Each row below holds a small network's activations on one input, seen along a few directions.
In each table, some parts of the input vary, and every possible input appears once, in random order.
A made-up example of a description, with smaller parts first: values(2) and (point or line(11) or (ring(5) and line(6))).
Shared parts are said once, and a part with two or three values counts as separate values.

A family of inputs:
R1: [ 2.28 -2.50 -3.85 -0.06  1.62 -1.54  1.43  1.55 -1.67  0.94 -2.87 -6.32
 -0.87]
R2: [-0.27 -7.01 -3.71  2.21  2.69  0.32  3.18 -2.06  2.23  2.25 -5.67 -6.49
 -1.23]
R3: [-2.92  1.34  1.01  0.19 -0.69  2.85 -0.35  0.99  1.72 -1.85 -2.51  0.75
  2.46]
R4: [-0.07 -1.28  0.38 -0.36  0.73  1.27  0.07 -2.40  1.80  2.15  3.18  3.77
  1.50]
R5: [ 0.04 -2.38 -3.86  1.07  1.12 -0.65  2.05  3.11 -0.24  1.46 -5.57 -6.71
  0.19]
R6: [-3.05  2.96  3.43  0.20 -2.51 -0.03 -0.61  3.49 -0.67  0.26 -3.59  0.93
  0.43]
R7: [-3.15 -2.66  0.56  1.25 -2.83  3.28  1.01 -1.82  1.97  1.33 -2.06  2.05
  3.36]
R8: [-0.55  1.30  0.71 -1.21 -0.30  1.95 -1.15 -0.62  0.43 -2.36  0.08  1.25
  1.49]
R9: [-0.07  4.72  1.04  0.18 -2.43 -1.67 -1.99  0.39 -2.75 -0.42  2.79  1.50
 -2.38]
R10: [ 0.76  2.11  2.24 -0.55 -2.55  1.68  0.30  1.48 -0.87 -1.95  0.09  0.60
  0.26]
R11: [ 2.71 -1.48 -4.11 -0.40  4.17 -2.60  0.60  2.50  0.10  2.37 -0.32 -5.23
 -1.47]
R12: [ 0.72  1.47  0.18 -1.53  0.29  1.03 -1.03 -0.89 -0.20 -3.37  3.84  2.15
 -0.08]
R13: [ 0.25  1.86  0.65 -0.67  2.34  0.63 -2.29  0.62  2.06 -0.95  2.81  2.27
  0.92]
R14: [ 1.74 -6.94 -4.03  1.00  3.23 -0.33  2.58 -3.82  0.78  1.57 -3.22 -6.22
 -2.27]
R15: [ 2.16  3.08  2.05 -0.13  0.72  0.64 -0.36  2.57  0.23 -0.17  2.09  2.09
 -0.58]
R16: [ 0.34 -0.80 -0.15 -1.06  0.09 -0.89 -0.37 -2.74 -0.18 -2.27  3.60  3.95
  1.21]
R17: [ 3.27 -6.71 -4.90  0.56  4.09 -1.09  2.71 -4.31  0.22  0.80  0.06 -5.25
 -3.84]
R18: [-0.69  2.60  3.07 -0.66 -2.07 -1.00 -1.76  1.96 -1.83 -0.77 -0.87  1.04
 -0.49]
R19: [-1.64  4.38  2.16  0.85 -3.10 -0.83 -1.86  0.48 -2.34  0.31 -0.35  0.04
 -0.52]
R20: [ 0.27 -2.26 -0.52 -1.11 -2.01  1.49  0.51 -3.67  0.15 -0.50  4.09  3.64
  0.58]
R21: [-3.41  4.22  2.14  2.62 -3.21  0.00 -1.43  2.24 -1.04  1.38 -3.28 -0.13
  0.48]
R22: [ 3.39 -2.33 -4.57 -0.74  1.65 -2.41  1.61  1.19 -1.88 -0.29  0.60 -5.28
 -2.57]
R23: [ 2.25  2.42  1.62 -1.00 -2.18  0.72  0.41  1.28 -1.27 -2.89  3.50  1.84
 -1.53]
R24: [ 0.08  3.80  3.17 -0.92  0.80 -1.95 -1.82  2.77 -0.65  0.98  1.54  2.37
 -1.07]
R25: [-0.62 -0.04  0.82 -1.05  1.97 -1.30 -1.03 -1.58  2.03  0.29  2.83  3.74
  2.43]
R26: [ 2.43 -5.87 -3.59  0.77  5.96 -1.67  2.40 -2.70  2.65  3.16 -0.61 -5.05
 -3.03]
R27: [-1.10  2.27  2.56  1.05 -2.55  2.64  0.97  2.85  0.13 -1.15 -2.82  0.25
  1.20]
R28: [-1.29 -0.96  0.45 -0.96 -0.71  0.05 -0.39 -2.28  0.36 -1.29  0.09  3.13
  2.90]
R29: [-3.29 -1.07  0.71  0.58 -0.79  0.88  0.31 -0.67  1.56 -0.41 -2.70  2.90
  3.72]
R30: [ 0.67  2.92  2.44 -1.09 -1.41 -1.94 -1.63  1.54 -2.28 -1.44  2.46  1.89
 -2.13]
R31: [-0.24  5.32  1.95  1.51  0.02 -2.12 -2.67  1.82 -0.93  2.11  2.13  1.53
 -1.39]
R32: [-0.99 -2.46 -0.06 -0.56 -2.14  2.57  0.60 -3.25  0.38  0.72  0.66  3.02
  2.35]
Q: The inputs of R21 and R19 match in every part but one. If R2 is changed in the same way as R21 into R19, which row does it become?
A: R14
Q: Describe the family of inputs behind these rows.
A: line(4) and (values(2) or line(6))
Q: Change only the line(4) part in R5. List by row number the other rows that result.
A: R1, R11, R22
Q: Start at R32 and move only the line(6) part, one step at a time. The first step leads to R28. Which rows follow, in order?
A: R8, R10, R18, R19
Q: Change only the line(6) part in R12. List by row number the other rows that result.
A: R9, R16, R20, R23, R30

A family of inputs:
R33: [ 1.21  7.61  1.41 -0.60 -0.51 -2.85 -2.16  4.20 -4.67  1.47  2.79 -0.04
 -3.90]
R34: [ 3.86 -8.53 -5.59  1.49  4.27  2.28  5.99 -1.87  2.12  2.76 -3.23 -9.32
 -4.86]
R35: [-1.34  6.30  2.82  1.24 -5.98 -1.09 -1.12  5.97 -4.59 -1.42 -3.70 -2.02
 -2.60]
R36: [ 2.11 -8.03 -5.66  1.44  4.57 -2.55  4.05 -1.37  2.25  5.09 -4.53 -7.30
 -0.54]
R37: [ 1.39 -9.34 -5.17 -1.29  4.93 -0.93  2.09 -5.72  2.24  1.22 -2.43 -5.68
 -1.48]
R38: [ 1.41 -5.66 -7.24  1.31  2.58 -0.91  2.78 -1.86  0.43 -0.38 -3.23 -8.86
 -0.86]
R39: [-1.11  8.07  2.54  1.37 -3.20  0.59 -2.52  6.62 -3.23 -0.08 -4.21 -1.37
 -0.32]
R40: [-0.12  7.64  3.54  1.90  0.91 -3.30 -3.44  5.11 -1.63  1.84 -0.54 -0.07
 -3.43]
R41: [ 1.62 -5.76 -5.05  0.46  5.32 -3.79  1.78 -0.38 -0.02  1.70 -2.90 -6.43
 -1.44]
R42: [-3.78 -0.58  3.20 -0.38 -3.49  4.92 -0.43 -3.53  2.11 -1.49 -0.13  6.11
  6.12]
R43: [ 2.48 -1.63  0.67 -2.50 -0.72  1.94 -0.19 -4.93  0.95 -4.34  7.85  7.19
  1.75]
R44: [-3.01 -0.54  3.52  0.63  0.45  1.43 -1.87 -4.78  4.02  0.66  3.49  7.55
  3.18]
R45: [ 4.78  6.49  1.55 -1.52  0.15 -2.96 -1.28  4.29 -4.88 -3.32  3.84 -0.71
 -4.82]
R46: [-3.54 -0.72  3.06 -1.76 -0.74  3.29 -0.35 -1.57  4.31 -1.65  1.67  7.34
  6.32]
R47: [-0.89  7.42  2.95  0.01 -0.40 -1.30 -2.34  8.61 -1.56  0.11 -2.02 -0.37
  0.16]
R48: [-0.89 -1.03  1.15 -1.58 -1.61  1.58 -1.49 -4.81  1.04  0.81  7.02  7.75
  2.97]
R49: [-4.16 -1.71  2.29 -0.23 -6.51  3.66  0.50 -3.98  1.10 -2.98  0.27  6.24
  3.73]
Q: Describe the family of inputs behind these rows.
A: values(5) or (values(2) and line(6))
Q: Start at R43 and move only the line(6) part, one step at a time. The first step leads to R48. Which rows follow, in order?
A: R44, R46, R42, R49
Q: Change only the values(2) part in R40. List by row number the other rows that result.
A: R44

A family of inputs:
R50: [-4.41 -5.38 -4.42  1.92  3.06 -0.25  1.50 -0.49  3.65  6.25 -7.22 -5.20
  2.77]
R51: [-5.15  2.34  5.06  0.39 -5.43  4.51 -1.37 -1.74  2.18 -4.89 -0.22  7.49
  5.98]
R52: [-5.25  5.91  5.02  0.31 -2.47  0.88 -1.79  4.44  2.83  0.94 -2.46  6.66
  6.66]
R53: [ 1.33 -7.84 -3.09  0.89 -4.03  3.06  5.92 -2.91 -1.44 -0.04 -2.83 -6.20
 -1.60]
R54: [-3.38 -9.47 -2.82  0.68 -0.22  2.15  3.38 -6.00  3.23  0.23 -5.92 -2.44
  1.03]
R55: [ 0.82  5.35  3.21  1.14  2.82 -4.61 -3.37  2.50 -0.71  4.45  2.55  1.72
 -5.19]
R56: [ 5.48 -4.05 -3.27 -2.43  1.49  2.36  3.68 -2.00  0.17 -3.08  5.58 -0.81
 -1.84]
R57: [ 1.79 -2.94 -2.25 -0.84  8.04 -1.50 -0.80  0.94  4.57  3.52  1.22 -0.07
  3.69]
R58: [-2.89  9.49  6.84  0.55 -2.01  0.92 -2.49  7.28 -0.57 -0.02 -3.34  2.58
 -0.35]
R59: [ 5.16 -0.83 -4.53 -1.43  3.05 -2.96  0.71  2.55 -2.92 -4.69  3.05 -4.34
 -3.27]
R60: [-0.37 -0.70 -2.36  3.27  2.68 -1.09  1.90  2.15  1.10  4.62 -8.25 -9.61
 -3.53]
R61: [ 1.98 -6.19 -1.26 -2.98  4.45  1.03  0.72 -5.13  4.49 -2.20  2.64  1.53
  2.20]
R62: [ 2.58 -3.32 -4.72  1.43 -2.10 -1.87  2.89  0.55 -4.83 -1.07 -6.98 -9.61
 -2.72]
R63: [ 2.43  3.71 -0.57 -0.91 -2.81 -5.16 -3.07  0.46 -5.02 -1.23  5.08 -0.13
 -4.10]
R64: [-1.68  7.61  3.42 -2.02 -6.77  1.03 -2.16  4.91 -6.19 -5.26 -0.94  0.91
  1.01]
R65: [-2.28  1.57  1.27  0.75  3.82 -3.45 -3.14 -0.97  1.25  5.65  3.04  5.85
  2.06]
R66: [ 2.66  0.95  0.04 -0.76 -3.46  0.75  0.12 -4.36 -2.42 -0.20  7.43  3.92
 -2.64]
R67: [ 3.91  1.14 -0.85  0.90  8.26 -2.12 -0.31  4.14  1.76  1.51  1.00 -3.99
 -3.40]
R68: [-1.99 -1.24  1.61  0.07  0.37 -0.33 -2.02 -7.41  1.27  0.06  5.02  6.47
  1.36]
R69: [-0.75  3.90  3.65 -0.94 -8.73  6.63 -0.30  1.06 -2.39 -4.55  1.56  5.27
  1.89]
Q: Describe the family of inputs behind these rows.
A: line(4) and ring(5)
Q: The inputs of R50 and R65 match in every part but the line(4) part. If R53 is changed in the same way as R50 into R65, which row does it become?
A: R66
Q: Change only the ring(5) part in R56. List by row number the other rows that result.
A: R57, R59, R61, R67
